Each row below holds a small network's activations on one input, seen along a few directions.
In each table, some parts of the input vary, and every possible input appears once, in random order.
A made-up example of a description, with smaller parts first: one of 8 places around a ring, together with either a single point or (one of 2 separate values, together with one of 4 places along a line) or one of 11 places along a line.
Shared parts are said once, and a part with two or three values counts as separate values.
In the rows, 128 means zero.

A family of inputs:
r1: [118 137 159 126  87 185 170  30 168 100  89 125 123 121 159 138 126]
r2: [123 120 124 136 149 116 122 164 120 122 156 147 127 120 147 125 122]
r3: [123 126 106 138 149 116 113 145 116 136 120 143 130 116 123 142  96]
r4: [144 119 124 117 132 114 110 158 134 135 129 126 133 144 123 128 141]
r5: [138 126 107 127 141 116 109 141 126 138 104 128 131 133 110 146 109]
r6: [131 123 122 143 152 124 125 164 116 116 151 139 132 111 127 134 108]
r7: [130 122 112 120 136 105 107 144 130 144 111 137 127 141 131 136 128]
r8: [153 124 120 123 136 123 112 156 130 127 123 117 136 135 104 138 124]
r9: [117 122 110 131 144 106 110 147 120 141 128 151 124 125 143 133 113]
r10: [148 121 131 138 141 127 124 169 120 115 152 120 137 120 113 130 123]
r11: [ 96 138 148 118  65 164 164  31 115 127 131 113 102 145 116  87 161]
r12: [102 169 167 118  91 150 176  47 144 143 112  92 129 123 136 108 175]
r13: [139 117 134 130 141 117 121 169 124 121 158 128 133 129 133 120 138]
What is each input in this table made of?
> either one of 3 separate values or (one of 2 separate values, together with one of 5 places around a ring)
Start at r5 and move only the place on the ring of 5, one step at a time. The first step leads to r3. Which rows follow, in order?
> r6, r10, r8
Change only the place on the ring of 5 in r9. List by row number the other rows that result.
> r2, r4, r7, r13

A family of inputs:
r14: [126 146 120 116 122 121 130 106 122 152 110 108 121 140 106 123 140]
r15: [149 104  87 136 176  78  74 225 107 141 139 155 135 126 118 149  92]
r16: [137 141 146 126 137 141 139 149 123 120 165 107 134 124 115 103 143]
r17: [151 125 137 115 121 128 125 133 139 127 119  99 135 150 108 128 155]
r18: [110 124 121 125  99 120 127 102 110 145 126 131 116 142 114 111 144]
r19: [149 127 134 125 125 145 130 123 157 111 102 124 139 127 131 156 121]
r20: [105 132 136 128 124 124 137 128 110 128 164 129 121 130 135 101 154]
r21: [113 123 136 141 130 136 143 114 126 113 145 146 118 112 160 124 116]
r22: [122 142 122 123 126 132 130 100 144 140  90 132 130 122 136 146 115]
r23: [107 123 119 131 117 138 131  91 129 130 109 148 119 128 140 131 112]
r24: [140 121 149 144 132 145 142 137 141 101 141 129 139 107 145 136 117]
What is each input in this table made of?
> either a single point or (one of 2 separate values, together with one of 5 places around a ring)
Start at r17 and move only the place on the ring of 5, one step at a time. The first step leads to r16. Which rows follow, in order?
> r20, r18, r14

A family of inputs:
r25: [173 130 110 149 170 126 102 182 143 134  86 128 163  92 101 172  50]
r26: [ 90 149 139 117  77 155 144  37 111 142 120 122 107 132 121  83 136]
r27: [128 155 165 108 113 144 162  67 163 130 100  80 133 143 143 126 177]
r28: [165 103 107 115 141  87  88 233  76 130 200  97 123 174  52  96 176]
r29: [142 132 180 126  90 169 176  88 158  88 147 102 128 126 149 121 170]
r30: [141  88  90 136 152  97  92 149 140 142  84 179 118 133 164 164  70]
r31: [106 122 163 134  81 184 160  61 122  99 152 121 123 128 124  82 140]
r32: [ 93 162 134 112  86 132 155  47 135 169  84 110 122 138 119 119 165]
r33: [146 113  95 116 158 110  68 187 161 126  87 179 147 125 156 174  83]
r34: [115 123  87 149 162 128 137 110 122  99 101 157 106 107 147 199  75]
r35: [110 131 137 147 178  76 124 247  75 146 246 133 137 109 132  73 166]
What is each input in this table made of?
> either one of 2 separate values or one of 4 places along a line or one of 5 places around a ring
